These are the activations of a small network on made-up records, seen along a few directions, one row for each record.
After each row come some of the record's fields: Fudu, Saluf, Foz, Tikub, Tuso.
Not every record has every field; a missing one is written absent.
Other fields move the rows too, some of them a lot.
In the rows, zero is written as 500.
Random noise pushes rows far along 4 fixed directions. That doesn't count. These rows show it; they differ only by the noise:
[433 608 694 426 470 524 737 305 602 505 646 410 453 216 742 340 546 226
 482 652 529 485 684 358 421]
[594 284 551 209 502 597 598 505 464 469 437 429 436 571 288 549 600 487
 460 511 324 435 479 520 570]
[462 600 440 399 543 520 518 282 530 416 636 469 461 401 555 472 654 322
 400 488 617 498 623 514 433]
[362 475 650 298 673 502 727 482 573 370 628 560 180 405 506 400 697 456
 620 523 282 572 735 445 629]
[493 416 543 220 566 564 629 397 494 399 579 469 335 474 390 477 683 390
 458 515 399 475 615 518 566]
[516 576 467 777 485 449 394 583 619 614 362 496 725 483 681 570 376 633
 580 439 540 567 405 403 338]

[519 568 519 823 382 414 419 670 546 673 368 503 745 469 659 553 243 636
 593 520 536 556 381 418 344] : Fudu is w3, Saluf is u2, Foz is p1, Tikub is d3, Tuso is absent
[449 612 581 662 521 491 513 388 584 520 627 483 524 396 685 373 406 400
 540 556 621 473 551 406 548] : Fudu is w5, Saluf is u1, Foz is p2, Tikub is d3, Tuso is absent
[493 313 706 208 473 537 771 586 488 501 420 483 348 449 438 460 613 470
 559 594 225 527 571 473 545] : Fudu is w4, Saluf is u2, Foz is p3, Tikub is d1, Tuso is c1
[446 682 258 441 564 507 373 232 469 358 717 540 448 489 463 529 692 335
 337 404 759 531 614 620 442] : Fudu is w3, Saluf is u2, Foz is p1, Tikub is d5, Tuso is absent
[476 461 420 326 555 508 466 453 429 396 558 538 367 563 371 545 651 483
 429 445 469 506 576 621 512] : Fudu is w1, Saluf is u2, Foz is p3, Tikub is d4, Tuso is c3
[572 321 331 322 513 501 367 560 334 410 431 525 430 736 162 591 604 613
 462 424 460 450 421 718 624] : Fudu is w2, Saluf is u1, Foz is p1, Tikub is d5, Tuso is c5
[508 583 271 357 520 489 360 258 389 377 645 500 453 525 378 505 652 337
 327 465 724 431 574 690 492] : Fudu is w5, Saluf is u1, Foz is p1, Tikub is d3, Tuso is c2
[470 680 392 599 486 483 434 446 577 531 436 530 593 443 675 603 563 484
 474 430 632 619 525 500 267] : Fudu is w4, Saluf is u2, Foz is p3, Tikub is d5, Tuso is c4
[552 479 423 335 494 559 468 316 442 451 545 423 541 562 425 544 627 373
 379 458 587 445 465 570 520] : Fudu is w3, Saluf is u1, Foz is p1, Tikub is d4, Tuso is c1
[615 618 386 434 391 602 436 263 549 595 374 358 786 453 660 660 581 317
 310 444 755 501 412 506 207] : Fudu is w4, Saluf is u1, Foz is p1, Tikub is d1, Tuso is c4
[408 452 763 480 623 515 701 624 638 501 463 558 285 449 619 425 503 577
 725 550 237 566 610 367 632] : Fudu is w5, Saluf is u1, Foz is p1, Tikub is d3, Tuso is c4
[587 399 463 638 418 457 370 644 444 587 364 483 650 628 416 536 327 657
 554 507 485 439 330 541 536] : Fudu is w5, Saluf is u1, Foz is p1, Tikub is d3, Tuso is c5
[459 521 545 511 662 550 547 491 625 477 505 509 468 527 550 521 551 564
 594 398 440 547 505 380 612] : Fudu is w3, Saluf is u1, Foz is p2, Tikub is d4, Tuso is absent
[525 548 440 416 600 588 500 448 593 482 376 498 517 543 543 652 664 533
 482 348 490 595 493 471 419] : Fudu is w4, Saluf is u1, Foz is p1, Tikub is d1, Tuso is c4
[466 509 555 492 678 569 580 513 620 488 473 520 452 530 556 530 601 580
 610 386 406 603 492 387 615] : Fudu is w4, Saluf is u1, Foz is p2, Tikub is d1, Tuso is absent
[520 542 366 470 472 472 425 444 455 513 429 478 607 541 497 593 585 497
 466 431 602 541 456 590 399] : Fudu is w4, Saluf is u1, Foz is p1, Tikub is d1, Tuso is c5
[558 391 582 181 547 661 704 402 507 494 490 413 447 506 424 535 658 403
 448 475 387 512 501 452 580] : Fudu is w4, Saluf is u1, Foz is p2, Tikub is d1, Tuso is absent
[619 350 479 363 379 550 469 487 357 498 532 430 526 580 251 513 429 439
 375 575 505 359 424 589 571] : Fudu is w1, Saluf is u2, Foz is p1, Tikub is d3, Tuso is absent
[371 610 573 590 518 383 622 642 518 522 529 602 387 360 624 436 457 569
 638 562 374 624 638 455 453] : Fudu is w3, Saluf is u2, Foz is p3, Tikub is d3, Tuso is c2
[450 619 430 530 600 504 479 413 590 504 472 517 556 496 638 583 620 502
 543 369 589 627 519 477 426] : Fudu is w4, Saluf is u1, Foz is p2, Tikub is d1, Tuso is absent
[353 654 717 610 479 412 705 453 526 494 749 519 348 209 719 243 386 310
 551 699 504 491 715 371 533] : Fudu is w1, Saluf is u2, Foz is p1, Tikub is d2, Tuso is absent
[485 376 514 471 602 508 485 576 454 386 525 540 332 651 334 452 560 604
 570 464 374 466 476 540 747] : Fudu is w2, Saluf is u1, Foz is p1, Tikub is d5, Tuso is c1
[460 562 684 628 461 495 621 471 591 575 526 458 530 349 728 370 391 411
 593 614 537 502 546 373 502] : Fudu is w2, Saluf is u1, Foz is p2, Tikub is d5, Tuso is absent
[504 547 612 519 525 574 620 445 642 602 434 452 617 417 693 512 503 453
 543 475 528 575 467 347 458] : Fudu is w4, Saluf is u1, Foz is p2, Tikub is d1, Tuso is absent
[355 645 370 606 566 311 404 574 435 420 576 657 363 467 508 490 534 579
 572 472 518 598 652 622 449] : Fudu is w1, Saluf is u2, Foz is p3, Tikub is d2, Tuso is c2
[516 475 595 567 350 420 553 612 433 566 478 479 514 409 501 412 324 485
 531 673 452 429 510 494 468] : Fudu is w5, Saluf is u2, Foz is p3, Tikub is d3, Tuso is c2
[466 533 648 733 478 410 548 646 581 605 422 514 544 417 675 409 304 596
 689 591 415 509 488 378 509] : Fudu is w5, Saluf is u1, Foz is p1, Tikub is d3, Tuso is c2
[403 640 561 858 457 370 474 675 555 597 485 592 554 392 724 433 296 616
 655 554 531 605 529 430 414] : Fudu is w2, Saluf is u2, Foz is p1, Tikub is d3, Tuso is absent
[455 556 420 444 590 506 437 293 456 340 717 495 383 544 432 424 630 368
 416 467 608 427 565 563 651] : Fudu is w1, Saluf is u1, Foz is p1, Tikub is d2, Tuso is c1
[432 603 509 731 485 388 423 634 543 550 426 584 527 454 659 518 384 610
 592 505 496 575 529 488 370] : Fudu is w5, Saluf is u2, Foz is p3, Tikub is d2, Tuso is c4
[575 475 457 363 468 584 471 394 489 491 434 442 529 540 469 573 588 415
 402 485 573 462 473 563 442] : Fudu is w2, Saluf is u1, Foz is p1, Tikub is d5, Tuso is c4
[523 574 432 583 407 450 422 459 493 576 447 459 688 442 606 565 441 464
 444 494 624 518 474 516 290] : Fudu is w3, Saluf is u2, Foz is p1, Tikub is d4, Tuso is absent
[487 470 571 605 547 497 503 558 550 503 479 509 477 533 534 452 445 566
 606 499 467 500 475 445 605] : Fudu is w2, Saluf is u1, Foz is p2, Tikub is d5, Tuso is absent
[461 445 621 501 590 490 608 608 536 498 495 522 404 511 489 442 495 606
 651 514 313 525 505 428 670] : Fudu is w3, Saluf is u1, Foz is p1, Tikub is d4, Tuso is c5
[608 331 763 310 420 664 718 401 538 571 541 317 541 442 467 390 397 318
 452 663 431 307 433 340 667] : Fudu is w1, Saluf is u1, Foz is p2, Tikub is d2, Tuso is absent
[511 586 397 696 577 494 349 495 604 570 409 512 693 581 615 626 462 624
 565 341 597 586 389 452 438] : Fudu is w3, Saluf is u1, Foz is p2, Tikub is d4, Tuso is absent
[500 578 539 828 607 521 406 518 638 550 552 509 606 525 626 444 326 607
 597 447 552 489 402 336 641] : Fudu is w1, Saluf is u1, Foz is p2, Tikub is d2, Tuso is absent
[467 518 518 370 621 578 546 363 575 416 550 472 414 536 526 525 675 433
 488 416 485 520 546 468 564] : Fudu is w3, Saluf is u1, Foz is p1, Tikub is d4, Tuso is c3
[421 533 566 453 500 467 570 475 491 460 578 529 379 407 573 430 545 429
 499 558 472 517 636 519 462] : Fudu is w5, Saluf is u2, Foz is p3, Tikub is d4, Tuso is c3
[325 619 525 605 592 364 514 638 534 438 503 663 296 433 626 482 551 602
 650 488 414 653 681 533 441] : Fudu is w2, Saluf is u2, Foz is p3, Tikub is d2, Tuso is c4
[426 498 705 487 485 484 744 652 545 576 474 531 410 367 615 453 460 532
 641 585 303 616 590 383 485] : Fudu is w4, Saluf is u2, Foz is p1, Tikub is d3, Tuso is absent
[433 694 414 754 635 503 382 376 605 474 666 532 561 490 654 447 465 514
 517 395 674 528 488 412 567] : Fudu is w1, Saluf is u1, Foz is p2, Tikub is d2, Tuso is absent
[591 419 500 385 478 579 524 478 529 547 412 448 588 509 457 569 533 489
 440 480 465 491 448 478 440] : Fudu is w3, Saluf is u2, Foz is p1, Tikub is d1, Tuso is absent
[449 627 379 653 503 436 366 518 518 498 485 559 564 529 582 583 503 563
 494 412 595 587 494 542 371] : Fudu is w3, Saluf is u2, Foz is p3, Tikub is d3, Tuso is c3
[444 619 400 581 493 430 415 405 506 447 564 529 503 430 592 469 556 429
 461 492 657 526 589 560 379] : Fudu is w2, Saluf is u2, Foz is p1, Tikub is d1, Tuso is absent
[598 428 307 561 465 485 274 572 449 543 364 524 659 653 376 645 457 651
 453 396 556 495 366 617 404] : Fudu is w5, Saluf is u2, Foz is p1, Tikub is d1, Tuso is absent
[436 567 461 404 552 464 544 437 490 474 561 512 444 447 531 484 590 448
 514 500 522 516 562 524 489] : Fudu is w3, Saluf is u1, Foz is p1, Tikub is d4, Tuso is c2

Here are new rows. What are their fields?
[455 671 427 851 558 466 363 500 603 546 520 539 641 492 711 469 393 596
 567 415 666 563 428 417 478] : Fudu is w2, Saluf is u1, Foz is p2, Tikub is d5, Tuso is absent
[460 509 452 552 578 436 461 612 506 468 431 577 425 545 471 511 519 637
 603 453 443 544 519 529 546] : Fudu is w2, Saluf is u1, Foz is p1, Tikub is d5, Tuso is c2
[529 520 397 645 392 436 357 563 418 529 477 518 598 535 456 522 382 540
 458 521 622 480 443 587 427] : Fudu is w2, Saluf is u2, Foz is p1, Tikub is d3, Tuso is absent
[521 653 519 787 441 512 429 364 587 569 560 417 697 394 734 402 348 388
 466 547 754 441 440 388 454] : Fudu is w2, Saluf is u1, Foz is p2, Tikub is d5, Tuso is absent
[437 519 625 529 553 530 610 538 582 492 555 544 374 458 575 441 506 516
 587 524 385 552 567 411 568] : Fudu is w1, Saluf is u2, Foz is p3, Tikub is d5, Tuso is c3
[466 529 544 452 595 540 567 360 512 430 706 492 368 455 482 390 535 382
 488 518 533 449 574 455 660] : Fudu is w1, Saluf is u1, Foz is p2, Tikub is d2, Tuso is absent
[588 396 382 325 588 647 399 403 466 389 499 491 435 695 287 574 669 499
 365 374 546 448 423 599 639] : Fudu is w2, Saluf is u1, Foz is p1, Tikub is d5, Tuso is c3
[480 576 516 641 411 423 464 490 463 542 571 490 572 411 577 443 358 438
 476 580 594 468 523 495 433] : Fudu is w1, Saluf is u2, Foz is p1, Tikub is d2, Tuso is absent
[526 397 327 556 656 515 280 589 465 439 508 566 498 781 263 595 489 732
 543 322 484 466 332 568 712] : Fudu is w1, Saluf is u1, Foz is p2, Tikub is d2, Tuso is absent
[327 689 690 856 621 413 577 498 663 484 678 550 419 354 817 281 385 505
 702 556 484 542 599 288 645] : Fudu is w1, Saluf is u1, Foz is p1, Tikub is d2, Tuso is c1
[615 376 625 469 478 632 582 493 527 583 492 397 590 535 450 474 372 495
 486 536 419 409 375 379 641] : Fudu is w1, Saluf is u1, Foz is p2, Tikub is d2, Tuso is absent
[606 444 487 410 358 548 507 483 512 609 294 399 703 498 553 632 524 464
 422 496 520 512 405 512 266] : Fudu is w4, Saluf is u2, Foz is p3, Tikub is d1, Tuso is c3
[586 368 397 459 412 515 386 592 349 479 488 492 520 639 250 529 431 570
 408 515 514 398 381 619 558] : Fudu is w2, Saluf is u2, Foz is p1, Tikub is d3, Tuso is absent
[520 361 624 420 515 557 609 638 543 502 406 501 408 571 422 531 512 599
 587 504 264 518 467 433 578] : Fudu is w3, Saluf is u2, Foz is p3, Tikub is d5, Tuso is c3
[427 617 461 687 436 364 417 506 435 491 594 539 526 437 585 434 404 472
 490 552 596 498 544 541 438] : Fudu is w1, Saluf is u2, Foz is p3, Tikub is d2, Tuso is c1
[534 461 488 262 371 483 561 364 306 413 659 432 379 402 322 385 532 254
 310 678 557 332 616 634 514] : Fudu is w5, Saluf is u2, Foz is p3, Tikub is d2, Tuso is c2
[535 550 404 568 637 590 374 353 558 446 625 505 530 584 453 501 520 487
 433 386 635 462 448 468 652] : Fudu is w1, Saluf is u1, Foz is p2, Tikub is d2, Tuso is absent
[479 560 567 363 408 510 609 264 483 467 669 424 457 294 594 361 550 198
 377 654 632 417 664 516 414] : Fudu is w5, Saluf is u2, Foz is p1, Tikub is d1, Tuso is absent
[470 689 381 439 509 515 498 247 541 441 583 471 538 357 636 520 679 300
 355 448 708 554 629 519 303] : Fudu is w4, Saluf is u2, Foz is p1, Tikub is d1, Tuso is absent
[375 554 504 349 583 480 594 433 475 371 698 560 283 441 444 433 627 403
 480 519 492 518 672 529 587] : Fudu is w3, Saluf is u2, Foz is p1, Tikub is d3, Tuso is absent
[590 484 329 423 410 525 343 327 383 469 572 432 615 576 358 494 500 373
 299 511 737 343 412 638 518] : Fudu is w5, Saluf is u1, Foz is p1, Tikub is d3, Tuso is c5
[615 371 378 325 447 570 419 411 342 440 562 427 514 636 231 492 530 452
 341 508 554 340 397 632 632] : Fudu is w5, Saluf is u1, Foz is p1, Tikub is d3, Tuso is c5
[484 609 435 570 497 443 476 498 545 558 386 499 610 459 638 572 533 526
 547 451 556 587 492 490 345] : Fudu is w4, Saluf is u1, Foz is p1, Tikub is d1, Tuso is c2
